[[143 123  99 116 123 144]
 [133 131 137 133 127 134]
 [143 128 156 130 100 148]] Answer: 148

[[127 144 128 116 127 140]
 [131 139 130 114 129 139]
 [126 119 129 102 131 117]] Answer: 117

[[134 115 127 105]
 [138 118 126 101]
 [131 116 122 109]] Answer: 109

[[124 105 124 149 124 108 111]
 [127 144 125 112 127 142 138]
 [125 107 126 149 126 112 115]] Answer: 115

[[108 113 133 128 127]
 [117 102 124 119 118]
 [131  98 113 114 115]] Answer: 115

[[129 103 127 145]
 [123 129 111 142]
 [135 135 130 132]] Answer: 132

[[127 133 117 132 136 130 124]
 [123 115 108 137  99 137 129]
 [129 135 124 129 141 127 125]] Answer: 125

[[114 126 116 116 128 144 108]
 [130 128 125 132 141 117 128]
 [144 122 112 118 100 147 123]] Answer: 123

[[102 130 148 134 151 148 142]
 [151 126 111 123 109 111 117]
 [104 130 146 133 148 146 140]] Answer: 140
---
[[144 146 110 112 111 146 143]
 [109 105 148 146 146 107 107]
 [143 146 112 110 114 145 144]] 143

[[123 127 125 126 129 116 131]
 [138 149 115 136 141 120 138]
 [136 139 129 126 117 121 129]] 131

[[134 121 128 124 121 135]
 [130 138 128 149 135 113]
 [150 107 128 133 145 127]] 135

[[121 155 128 124]
 [122 155 124 118]
 [122 154 129 126]] 124

[[124 121 122 120 124 113 117]
 [130 127 122 123 129 123 124]
 [108 102 147 155 105 136 109]] 117

[[130 146 149 132 117 152]
 [135 115 103 129 135 123]
 [117 101 121 148 148 102]] 152

[[128 136 155 141 124 128]
 [127 129 138 152 134 129]
 [140 129 127 127 130 155]] 128

[[119 114 157 143 108 133 132]
 [137 132 115 112 151 132 136]
 [138 129 110 112 153 131 138]] 132

[[126 151 124 116 137]
 [122 115 104 135 135]
 [132 121 121 145 128]] 137

[[131 123 122 135 123 118 125]
 [143 118 134 127 130 141 128]
 [131 157 128 123 128 136 134]] 125
---
[120 132 113 141 156 136 127] => 120, 127

[138 113 152 128] => 138, 128

[[143 147 133 135 129]
 [113 112 119 107 134]
 [111 113 120 107 135]] => 143, 135

[[129 128 136 126 106]
 [126 126 131 130 130]
 [124 132 113 126 130]] => 129, 130

[137 155 141 140 124 109 129] => 137, 129

[102 143 116 127] => 102, 127

[[134 129 111 108]
 [116 129 151 141]] => 134, 141

[128 133 130 127 136 149] => 128, 149

[[132 133 133 133 132 123 133]
 [137 136 136 136 136 123 136]
 [155 155 154 153 152 109 154]] => 132, 154

[133 116 119 130 113 152] => 133, 152
---
[[110 130 113 124]
 [135 130 113 106]] --> 110, 106

[[108 100 158 112]
 [127 132 125 113]] --> 108, 113

[158 129 127 128 128 128 131] --> 158, 131

[109 133  99 132] --> 109, 132

[108 109 136 108 103] --> 108, 103

[102 103 151 117 120 106] --> 102, 106
---
array([[132, 134, 116, 110, 119],
       [148, 123, 120, 138, 125],
       [118, 143, 107, 147, 134]]) ⇒ 110

array([121, 114, 154, 131]) ⇒ 154

array([[144, 125, 143, 138, 136, 142, 105],
       [135, 122, 143, 137, 134, 136, 103],
       [129, 118, 143, 135, 120, 132, 111]]) ⇒ 142

array([103, 117, 128, 138]) ⇒ 128

array([101, 156, 128, 157, 115]) ⇒ 157

array([[147, 134, 114, 133, 123],
       [157, 127, 110, 136, 111]]) ⇒ 133

array([[129, 125, 107, 131, 144],
       [132, 126, 115, 130, 153],
       [135, 120, 109, 127, 136]]) ⇒ 131
---
[146, 139, 100, 133, 151] | 146, 151
[[155, 155, 132, 136, 130, 126, 126], [155, 156, 134, 141, 129, 127, 128], [155, 156, 134, 140, 129, 125, 126]] | 155, 126
[146, 114, 126, 110, 102] | 146, 102
[121, 144, 110, 152, 120, 130, 150] | 121, 150
[122, 136, 108, 109, 99] | 122, 99
[[125, 122, 149, 127], [112, 117, 153, 124]] | 125, 124
[[113, 107, 157, 127, 110], [122, 128, 128, 139, 109], [133, 133, 136, 132, 135]] | 113, 135
[140, 135, 156, 102] | 140, 102
---
((106, 135, 147, 127, 128), (110, 133, 148, 111, 121), (148, 125, 121, 139, 151))	128
(134, 106, 137, 132, 124)	132
(102, 113, 126, 133, 110)	113
(116, 150, 140, 125, 132)	132
(136, 112, 119, 140, 151, 104, 141)	136
(154, 112, 121, 124, 140)	124
(134, 104, 114, 130, 132)	130
(131, 158, 117, 122, 136)	131
(135, 113, 125, 101, 111)	113
(145, 122, 157, 136, 131)	136
---
Input:
[[109 108 142 115 116]
 [122 105 127 134 121]]
Output: 108

Input:
[[119 114 137 129]
 [122 109 150 132]
 [119 151 117 126]]
Output: 109

Input:
[[137 152 146 110]
 [118 156 117 137]]
Output: 152

Input:
[[136 150 109 101 126]
 [128 150 151 137 111]
 [157 127 130 110 124]]
Output: 150

Input:
[[120 132 126 114 140 131 120]
 [130 122 116 106 129 154 115]
 [113 146 136 126 157 115 128]]
Output: 122

Input:
[[152 153 133 141 128]
 [152 152 133 139 129]
 [150 155 130 135 127]]
Output: 152

Input:
[[111 122 129 121 138]
 [104 119 133 125 139]]
Output: 122

Input:
[[126 130 127 126 129 132 131]
 [133 135 133 130 124 121 117]
 [118 153 132 116 128 150 136]]
Output: 135

Input:
[[157 114 120 131 137 106]
 [119 120 143 133 142 131]]
Output: 114

Input:
[[154 122 108 149]
 [155 110 106 140]
 [148 112 148 137]]
Output: 110
---
[154 133 120 112 109] Answer: 154, 109

[[117 135 127 124 152 136 122]
 [150 144 122 124 135 130 128]] Answer: 152, 117

[[156 115 123 124 120 134 134]
 [114 112 123 120 144 102 140]] Answer: 156, 102

[155 127 101 134] Answer: 155, 101

[[125 126 135 128 122]
 [127 129 134 141 100]
 [123 125 132 125 123]] Answer: 141, 100

[134 129 133 118 124 101] Answer: 134, 101
---
106  120  135  129  127 value 129

117  125  137  127  131  122  143
119  126  123  136  128  129  125
123  110  117  128  129  118  150
value 118

134  106  108  133 value 108

121  129  117  125  112
141  148  127  153  143
value 153

113  133  106  124  106  128
129  136  127  127  121  127
value 121

153  144  139  139  113 value 139

152  112  118  123  143 value 123
---
[127, 101, 128, 127, 127] out 128
[130, 157, 120, 116, 113, 127, 129] out 116
[105, 109, 127, 106, 120, 124, 114] out 106
[139, 122, 125, 102, 131] out 125
[149, 133, 151, 105, 148] out 151
[131, 136, 126, 108, 143, 155, 135] out 108
[[118, 152, 124, 136, 143], [134, 139, 123, 137, 144], [123, 112, 119, 150, 124]] out 123
[134, 151, 140, 112, 130] out 140
[[132, 142, 124, 126, 132], [116, 139, 157, 142, 111], [132, 142, 125, 127, 132]] out 157
